These are the activations of a small neural network, seen along a few directions. Each row is one input.
In each table, some parts of the input vary, and every possible input appears once, in random order.
Descriptions start from the smaller parts, as in this example, which fits no table here: ring(5) and (point or (values(2) and line(4)) or line(11)).
Shared parts are said once, and a part with two or three values counts as separate values.

A family of inputs:
x1: [ 23  17 -23  -2  34 -27  16 -27  -8  -6 -40   9  12  79]
x2: [ -1  -6   3 -10  -9  12 -23  -4  -2  32  13 -19 -17 -50]
x3: [ -5 -13  10  -7  -3  11 -27   1   7  28  14 -27 -14 -46]
x4: [ -5  -2  -8  16 -16   8  -8   0 -11  -6  19   4 -17 -45]
x5: [-24  -9  23  -6  -8   0  -6  34   3  19  13 -26 -23 -32]
x6: [-20   6   1  13  -6   8   2   6   3  20  16   1 -15 -36]
x7: [-24 -13  13  -5  -7   9  -4  23  -4  21  21 -25 -25 -29]
x8: [ 32   3  -8  -2  12  -8  28   3  20 -18 -55   3  20  70]
x9: [ 26  10  -7   0  42 -33  19 -14   2  -9 -49   0  19  75]
x10: [ 21  18 -38  -2  32 -24  10 -25 -14  -6 -39   9  16  78]
x11: [ -2 -11  -9 -13  -8  17 -32  -4  -9  32   7 -14 -19 -53]
x12: [ -8  -4  20  19 -11  -8  -4  14  11 -11  18 -10 -11 -41]
x13: [-24  -2   8  16   1   7  -1  11  12  16  17  -6 -12 -33]
x14: [-22  -3  18  -4  -2   7  -3 -12   0 -26  33  -4   6 -43]
x15: [-25   3  18  14   0  -2  -2  22  18  13   9  -7  -9 -36]
x16: [ -6  -9  21  -9  -4   1 -29  12  13  26   6 -28 -12 -49]
x17: [ 30  11 -24  -4   5  -1  25 -11  10 -14 -45  14  11  73]
x18: [-18   6  12  -6  -8   9   0 -17  -9 -22  32   3   3 -47]
x19: [ 43   8 -27 -16  22 -17  17  -3   5  -8 -24  26  13  81]
x20: [-20  -5   6  -8 -13  10   0  18 -12  25  19 -17 -28 -33]
x21: [ 28  12 -37  -4   3   2  19  -8   4 -15 -45  14  15  72]
x22: [-22   3 -11  11  -5  13  -6   7  -4  19  10   6 -16 -39]
x23: [-24 -11  39   9 -31   2 -11   5   1  -5  22   6  20 -25]
x24: [ 45   0 -11 -13  30 -23  20  10  14 -11 -33  15  21  77]
x25: [ -8  -8  10  21 -10   2  -3   3   5  -9  26  -9 -14 -38]
x26: [-19  -5  23   8 -37  13  -8  -9 -14   0  28  14  14 -26]
x27: [ -4   1   4  18 -17   3   0  -1  -4  -4  25  -1 -16 -42]
x28: [ 44   4 -19 -12  30 -13  14   3   9 -11 -24  17  17  84]
x29: [ 24  13 -15   2  41 -24  14 -21  -3  -9 -40   1  16  81]
x30: [-19   3   0  -8  -7  15  -9 -15 -16 -24  26   8   3 -50]
x31: [-21 -10  -7 -10 -13  16  -8  19 -19  25  14 -13 -29 -36]
x32: [ 31   6 -15   0  12   1  22  -5  15 -18 -46   5  15  76]
x33: [ 41   9 -41 -15  20 -14  11  -1  -1  -9 -23  26  17  80]
x34: [-21  -7  11   6 -36  18 -17  -7 -21  -2  22  19  14 -29]
x35: [-24 -14  30  10 -31  12 -11  -5  -6  -4  30   7  17 -22]
x36: [-22   1  27  -6  -3  -2  -4  -2   6 -29  26  -5   8 -46]
The inputs of x21 and x32 match in every part but one. If x33 is changed in the same way as x21 into x32, which row does it become?
Answer: x28
What do these inputs look like to the network?
Answer: line(4) and (values(3) or line(6))
Which other rows does x26 become when the line(4) part takes its other values? List them by row number.
Answer: x23, x34, x35
Start at x23 and move only the line(6) part, one step at a time. The first step leads to x36. Which rows follow, in order?
Answer: x12, x15, x5, x16

A family of inputs:
x37: [-33  11   2   9   1   1 -13 -38 -41 -25  60  17   3 -61]
x38: [-40  -9  18   5 -61  25  -9  -2 -31 -14  55  44  22 -35]
x39: [ 12  -1 -33 -35  33  -4 -32  -9 -20  59 -15 -38 -38 -29]
x40: [-48  -7  65  11 -13 -11  10  11   4 -33  48  -6  16 -38]
x41: [  4   6   7  20  32 -33  26  34  29  25 -43 -23 -11  58]
x42: [ 13  -1 -38   8 -20  15  15  12 -11  37 -35  13 -14  67]
x43: [ 43  -1 -26 -18 -17  10  18   2  -5 -21  -9  41  20  69]
x44: [  2 -16  35 -15  26 -17 -19  40  33  59 -17 -49 -22  -3]
x45: [  3  17 -12  10  14  -5  -3 -70 -12 -51  -2  23  37   2]
x46: [  6   4   9  11 -48  19   6 -34  -9 -39  -5  47  57  27]
x47: [  8  23 -56  -2  46 -10  10 -15 -20  24 -41  -7 -30  34]
x48: [ 36  22 -50 -25  46 -13  10 -28  -8 -33 -10  14   7  40]
x49: [ 33  -4  18  -4  35 -36  26  23  32 -37 -19   2  21  63]
x50: [-22 -12  45  15  -1   2   6  42  44   9  15 -39 -27 -69]
x51: [ 10 -25 -15 -24 -25  29 -32  24 -11  69 -10 -18 -20   4]
x52: [ -4   3  55  20   0 -22  14 -16  25 -61 -15   1  48  25]
x53: [ -8   7 -20   4   4   7 -18  -8  -3  11  23 -24 -45 -91]
x54: [-15 -15  -4   9 -52  40 -15  31   3  20  21   2 -23 -63]
What do these inputs look like to the network?
Answer: values(3) and ring(6)
The inputs of x38 and x46 match in every part but the ring(6) part. If x37 is changed in the same way as x38 into x46, which row does it become?
Answer: x45
Which other rows does x52 become when the ring(6) part takes its other values? List them by row number.
Answer: x40, x41, x44, x49, x50

A family of inputs:
x55: [ 24   9 -66 -21  26   8 -14  -6 -18  51 -33 -14 -41   7]
x56: [ 37  14 -62 -17  23  -1  -4 -32 -28  10 -28  18  -1  48]
x57: [ 13   0  22   9   4 -17  26  13  25 -29 -16   9  23  53]
x58: [-33 -10  30   1  -5   2 -19  19   4  21  37 -34 -30 -86]
x59: [  6   0 -48 -10  -8  22 -14   3 -22  43  -6  -1 -33 -13]
x60: [ -1   2 -20  -2 -32  24 -12 -30 -29 -13  22  36  18  -9]
x61: [ 32   6   3  -1  38 -30  25   4  28 -22 -40  -6  16  75]
x62: [ 31  15 -33  -8  29 -15  16 -28 -12 -21 -37  17  20  78]
x63: [-19 -19  20  -6 -15  12 -19  33   7  41  16 -30 -29 -52]
x64: [ 17   7 -45  -7 -11  13  -4 -22 -29   3  -2  33   6  27]
x65: [ 18  -2  13   1  45 -30  13  31  40  28 -44 -40 -14  44]
x66: [ 11   9 -15   1  -5  -1  17 -18 -13 -28 -12  31  27  55]
x67: [ -3  -6  46  12 -18  -7  18   7  23 -45   5  14  39  17]
x68: [-18   2  52  20  -6 -15  15  -6  20 -66  26  13  38 -17]
x69: [-18 -16  56  15 -13  -9   3  34  32   4   3 -20   6 -14]
x70: [-32  -8  63  22  -2 -17   0  21  28 -16  24 -23   4 -49]
x71: [-16   9 -12   4 -20  17 -13 -46 -33 -33  43  35  17 -45]
x72: [-25   2 -14   2 -19  24 -21 -22 -28   8  40   0 -22 -82]
x73: [ -6   4   9   4 -27   9   8 -25 -12 -43  11  35  40  18]
x74: [ -1  -9  32  10  11 -17  12  40  34  20 -19 -25  -8  22]
x75: [-22  10  17  11 -15   2   8 -39 -16 -63  33  34  39 -18]
x76: [ -2 -12  -4 -11  10   3 -10  41  10  58  -8 -35 -42 -17]
x77: [ 17  -3 -22 -22  45 -10 -11  33  16  67 -34 -49 -50   3]
x78: [-11  -5 -23  -5 -30  33 -22  -6 -24  27  18   2 -21 -47]
The inputs of x71 and x56 match in every part but one. If x70 is changed in the same way as x71 into x56, which row does it become?
Answer: x65
What do these inputs look like to the network?
Answer: line(4) and ring(6)
Start at x63 and move only the ring(6) part, one step at a time. The first step leads to x69. Which rows follow, in order?
Answer: x67, x73, x60, x78

A family of inputs:
x79: [-30 -23  11  22 -20   8   0  22  -3   5  42  -1 -32 -64]
x80: [-23 -11   9  14 -25   9 -12  27 -13  20  38  -9 -17 -64]
x81: [-41  25  39   5  46 -39   0   3  11 -28  31   9  20 -49]
x82: [-10   9  47  45 -20 -17  31   8  22 -49 -27  -1  38  30]
x83: [ -5  -3  49   0 -17  -9  18 -22   7 -34  -8  35  36  36]
x84: [ -5  -7  15   5  -9  -4  20  34  49 -28 -37 -21  12  43]
x85: [ 22   3 -28 -13  -7  16  -6  -4 -40 -34   8  40  42  56]
x86: [-41   7  17  34 -22  21  14  19  17   3  61 -12 -35 -49]
x87: [ 23  32 -52  10  21  23  26 -17 -24  -3 -34  21 -33  32]
x88: [ 40  -8  -1  -1  30 -34 -20  22  22  58 -40 -32 -12  50]
x89: [-27 -30  16  -4 -30  14 -26  17 -30  12  14 -11 -26 -64]
x90: [ 54 -22  10 -25  25   0  27  65  52  24 -24 -12 -11  34]
x91: [-27 -15   1 -32 -32  57 -47  -8  -2  50   7  -6   6 -52]
x92: [ 26  21 -77 -24 -24  -2  15  -7 -16 -18  -2  47  -8  30]
x93: [ -5   5  21 -12 -47  14 -26  -4 -15  39  17 -20  -9 -65]
x94: [  8   8   3 -45  68 -30  -2 -27  -7 -20   3 -59 -19 -11]
x95: [  9   7 -24  -1  32 -19 -25   3  -1  42 -34 -12 -26  52]
x96: [  9 -13  17  -9 -16  -3   6 -39 -22 -19  25  34  56  68]
x97: [ 35   6 -20  17  14   3 -20 -66  14 -56   8  15  25 -45]
x98: [-10  12 -54  15  34  -9  30 -25 -19  37 -47  -6  -7  33]
What do these inputs look like to the network?
Answer: values(3) or line(6) or ring(11)

A family of inputs:
x99: [-15 -11   7  -8 -22  18 -16   8  -8   7  36  -2 -12 -58]
x100: [-23  -6   7  11 -15  14  -5  27   6  27  19 -17 -34 -59]
x101: [-29   6  -7   4 -19  16 -13 -28 -32 -14  40  13  -5 -63]
x102: [ 34   4 -27 -16  13  -5   7  -5  -2  -7 -21  15  10  55]
x103: [-27 -12  16  -1 -25  16 -20  13  -9  35  23 -13 -16 -49]
x104: [ 30   8 -31  -7   5   1   3 -26  -9 -10 -27  21  18  47]
x105: [-22 -10  29  -1  13  -6 -19  28  19  34  13 -44 -31 -64]
x106: [ 20   0 -19  -8  11  -5   5   2  -5  20 -35   4   5  65]
x107: [ 12   6  32  11   9 -23  33  -3  26 -57 -22  19  49  70]
x108: [-19  -6   2   0 -30  26 -22 -13 -15   3  30   2  -6 -64]
x109: [ 19  20 -41  -2  19  -6  11 -40 -23 -25 -14  32  19  51]
x110: [-32  -9  67  25 -25  -7   6   8  18 -42  38   4  27 -38]
x111: [ 24   7 -29   3  19  -9  20  15  11  10 -38  -2 -12  56]
x112: [ 28   2  -5 -10  48 -28  10  13  23  18 -43 -30 -11  51]
What do these inputs look like to the network?
Answer: values(2) and (point or line(6))

A family of inputs:
x113: [-25   2  19  24 -23  14  29  -7   2 -45  10  29  36  37]
x114: [-24 -18  52  25 -26   4 -25  -1  16 -22  40  -2  24 -61]
x115: [ -6  14 -82 -25 -33  50 -36 -70 -82  -4  53  49 -11 -74]
x116: [-21   5 -28  18  21  -5  -5  40   5  78 -11 -34 -68 -32]
x117: [-20   0  17  15 -25  14  33   5   5 -53  21  35  31  33]
x118: [-21 -10  27   9  26  -8  -3  19  10  29   6 -54 -45 -63]
x119: [-18 -19  51  17 -27   5 -21  11  19 -30  52   5  20 -65]
x120: [-34 -13  61  24 -77  14   3  -3 -11 -30  37  35  45 -21]
x121: [ 34 -15 -18 -37  11   8 -11  31  10  53 -46  -5  -1  50]
x122: [ 31  15 -12  -7  48 -42   9 -38 -13 -40 -45   9  41  96]
x123: [-12  16 -80 -16 -31  51 -41 -83 -85   5  40  43  -9 -68]
x124: [-28 -14  60  15 -78  14   6   9  -8 -38  48  42  41 -25]
x125: [ 21 -12 -35 -10 -10  16  -9  36   5  67 -42 -38 -49  24]
x126: [ 21  33 -25  33  20 -19  52 -27  14 -69 -36  38  26  62]
x127: [-15 -11  25   1  25  -7   2  32  13  21  18 -49 -48 -68]
x128: [ 36  12 -15 -16  47 -43  13 -25  -9 -47 -34  15  37  93]
x129: [ 49   3 -13 -24  36 -21   4 -14  12  12 -23   0  13  72]
x130: [-15   5 -30  10  20  -5   0  54   8  71   1 -29 -70 -36]
x131: [ 43   6 -11 -15  37 -20  -1 -28   8  19 -35  -5  17  76]
x132: [ 27 -13 -16 -29  12   9 -16  18   7  60 -58 -11   2  54]
x133: [-36  -2  59 -14  10 -12 -16   9  25 -13  35 -38  -2 -83]
x134: [ 27 -14 -37 -18 -11  16  -4  49   9  59 -30 -32 -53  20]
x135: [-42  -1  60  -6  11 -13 -19  -4  22  -5  23 -44   1 -78]
x136: [ 27  31 -27  25  19 -19  56 -15  18 -77 -24  43  22  58]
What do these inputs look like to the network?
Answer: values(2) and (point or ring(11))
The inputs of x136 and x126 match in every part but the values(2) part. If x115 is changed in the same way as x136 into x126, which row does it become?
Answer: x123
Which other rows does x124 become when the ring(11) part takes its other values? List them by row number.
Answer: x117, x119, x121, x127, x128, x129, x130, x133, x134, x136
